Each row below holds a small network's activations on one input, seen along a few directions.
Each table varies a few parts of the input and shows all the possible inputs, shuffled.
Descriptions start from the smaller parts, as in this example, which fits no table here: line(6) and (point or line(9) or (values(2) and ring(5))).
Shared parts are said once, and a part with two or three values counts as separate values.
In the rows, zero is written as 128.

Other details of the inputs vary at random and push rows far along two fixed directions, the same in every table; ignore that.

Rows:
R1: [125 122 139 155 136  64 133 208 110  96 203  72 160]
R2: [138 131 151 105  92 144  87 113 146 133  62 186 106]
R3: [118 119  75 102 132 121 115 105  55  94 110 107  93]
R4: [123 102 152 138 108 133 141 159 154 162 145 132 142]
R5: [153 177 191  71 151 106 110  76 187 128  55 213  70]
R6: [114 154 169 135 130 102 112 110 166 124 106 160 141]
R7: [ 87 127  87 137 105 154  94 150  84 132 102 105  99]
R8: [134 145 178 107 135  57 167 118 212 103 107 200 181]
R9: [172 164 150 103 129 188 112  81 183 179  54 192  73]
R10: [172 203 113  83 114 185  71  73 151  90  84 129  90]
R11: [149 161  84  98 133 144  95 132  81  86 140  75  83]
R12: [179 163 186 128 140 118 167 182 227 144 136 199 160]
R13: [110 124 120 154 108  94 140 237 133 111 184  82 177]
R14: [ 67 115  87 135 136  74 185 207 126 115 147 108 161]
R15: [154 176 131 125 105 161  67 109 135  99 121 111 118]
R16: [125 132  88 121 117 167  55  76  53 136  96  67  42]
R17: [153 124 191 110 141 113 183 154 225 172 125 195 162]
R18: [ 84 110  51 128 125 121 148 170 101 125 132  61 125]
R19: [126  94  88 152 166 110 155 135  67 121 159 125 139]
R20: [121 118  92  81 132 139 118 105  81 117 129  70  85]
R21: [100 132 110 135 145  73 167 139 161 111 144  94 166]
R22: [ 86  95  99 112 120  87 188 201 138 126 163  79 172]
R23: [141 124 177 133 160  96 187 129 211 146 159 160 194]
R24: [121  98 161 158 117  97 152 168 161 141 131 185 164]
R25: [113 103 146 162 127 108 153 137 147 137 179 103 177]
R26: [197 164 209 127 171  92 159 151 214 131 151 196 144]
R27: [162 172 163  57 115 169  93  37 193 128  55 165  90]
R28: [108 110 139 112 132  74 185 144 159  90 152 121 201]
R29: [115 112  67 124 107 157  61  93  10 110 110  84  75]
R30: [148 153 137 141 118 180  80  52 140 149  89 136  83]
R31: [117 138  88 146 129 186  65  78  32 139 111 107  42]
R32: [159 162 186  84 100 169  69  45 183 142  67 162  96]
R33: [103  96 118 102 111  98 182 181 137 111 133 123 168]
R34: [134  96 138 132 170 100 178 147 130 148 179 112 151]
R35: [ 91 115   4 173 145 175 133 117  32 127 170  22 130]
R36: [105 136 162 172 142  88 153 139 164 134 154 157 169]
R37: [105  97  85 122 113 145  92 123  35 126 154  33  93]
R38: [129 147 156 133 115 165  98 114 154 159  81 189  87]
R39: [115  74  73 144 154 135 167 146  33 118 186  71 147]
R40: [150 138  81 124 157 183  99  72  78 155 108 103  58]
R41: [173 177 111 137 141 183 110 104 143 117 136 131 129]
R42: [145 168 147 113 109 166  63  48 155 138  63 139  81]
R43: [165 135 181 113 137 128 151 122 204 155  78 242 141]
R44: [ 81  65  16 157 123 165 178 193  17 123 188  40 167]
R45: [122 120 142 164 121 108 133 114 134 123 143 156 166]
R46: [132  96 200 113 127  68 146 144 144 119 143 147 156]
R47: [137  98 199 136 143  86 149 139 163 153 168 141 142]
R48: [162 141 160 114 100 198  79  40 133 132  82 167 100]
R49: [130 134 129 142 176 117 148 123 110 142 132 151 109]
R50: [136 124 140 152 154  95 176 124 161 123 142 177 190]
R51: [ 90  69  80 162  97 151 148 181  54 132 173  74 158]
R52: [ 92 103  70 118 113 106 154 171 100 103 121 117 147]
R53: [120 131 162 144 159  91 191 178 196 158 130 197 167]
R54: [144 165 166  99 125 152  55  62 120 137  56 172  42]
R55: [ 97 104  73 136  95 162 100 108  42 100 142  50 143]
R56: [165 158  91 138 114 212  41  96  46 119 138  83  48]
R57: [104 104 132 171 123 102 157 179 148 161 155 117 149]
R58: [136  99 181 156 143  68 147 139 138 129 149 177 147]
R59: [127 102 140 145 152 105 195 139 149 119 171 137 208]
R60: [115 124 163 143 119  69 140 132 160 110 134 159 185]
R61: [102  92 135 182 154  65 162 170 109 147 193  85 147]
R62: [125  80 166 148 133  92 157 149 105 128 176 126 155]
R63: [120 120 100  98  83 191  76 117  98 149  95  91  88]
R64: [167 179 109 140 104 220  49  74 109 114 119 115  86]
R65: [139 156 142 110 122  93 158 204 190 108 141 140 157]
R66: [109 118 125 122 158  53 167 152 139 121 149  98 129]
R67: [167 133 218  60 137  87 144  96 195 118  85 203 120]
R68: [ 64  63  42 152  90 136 144 201  18 109 177  22 163]
R69: [100 150 142 124 150  67 166 136 181 104 126 153 166]
R70: [167 162 108 131  92 230  52 122 112 135 102 127  66]
R71: [143 154 145 102  95 174  69  90 157 160  49 151  63]
R72: [135 167  82 132 145 205  95  55  97 135  89 140  88]
Description of these inputs: values(3) and line(4) and (point or ring(5)).
- Changing only the values(3) part turns R32 into R37. The same change can be made to R64. Which row results? => R56
- Change only the line(4) part in R50. List by row number the other rows that result. => R8, R45, R60
- Change only the values(3) part in R10. List by row number the other rows that result. => R11, R65

Rows:
R73: [120 126  67 121 114 161  93  98  53 104 131  59 103]
R74: [109 102 157 154 131  69 205 224 194 143 169 147 207]
R75: [114 109 173 170 147  39 194 187 184 122 202 128 224]
R76: [183 195 151  94 166 143 128  99 200 128  92 185  92]
R77: [ 85  85  59 147 140 114 132 152  33 126 159  66 113]
R78: [129 110  78 166 127 195 106 125  59 157 139 100  95]
R79: [150 123 198 164 143  98 156 168 188 151 170 168 163]
R80: [113 103 181 178 160  46 200 180 170 132 205 137 217]
R81: [111 111  58 175 113 164 114 169  56 126 187  41 132]
R82: [146 146 188  97 123 123 148 106 221 144  75 211 146]
R83: [173 169 183  45 107 170  92  42 202 138  14 227  76]
R84: [120 118  76 130 128 167 100  92  41 112 137  71  99]
R85: [151 160  91 120  93 230  54  92  93 135  84 115  71]
R86: [ 70  96  45 176 125 110 157 185  57  98 201  34 193]
R87: [117 143  82  68  98 181  78  88  90 120  53 119  53]
R88: [ 92 113 169 129 132  11 186 211 181 101 165 128 192]
R89: [155 152 196  88 121  99 125  98 210 115  89 200 138]
R90: [154 158 191  85 118 105  97  98 184 124  80 169  89]
R91: [161 133 182 109 144 128 125  73 162 150  83 202 106]
R92: [ 95  87  54 179 142 153 140 131  37 136 173  71 135]
R93: [140 148 110  95 116 181  58  69  71 125  79 109  45]
- Describe the family of inputs behind these rows. => point or (line(4) and line(5))
- A walk changes only the line(5) part. It starts at R78 and steps to R79. List the rest of the walk in order. => R81, R85, R74
- Change only the line(5) part in R86. List by row number the other rows that result. => R75, R80, R82, R92
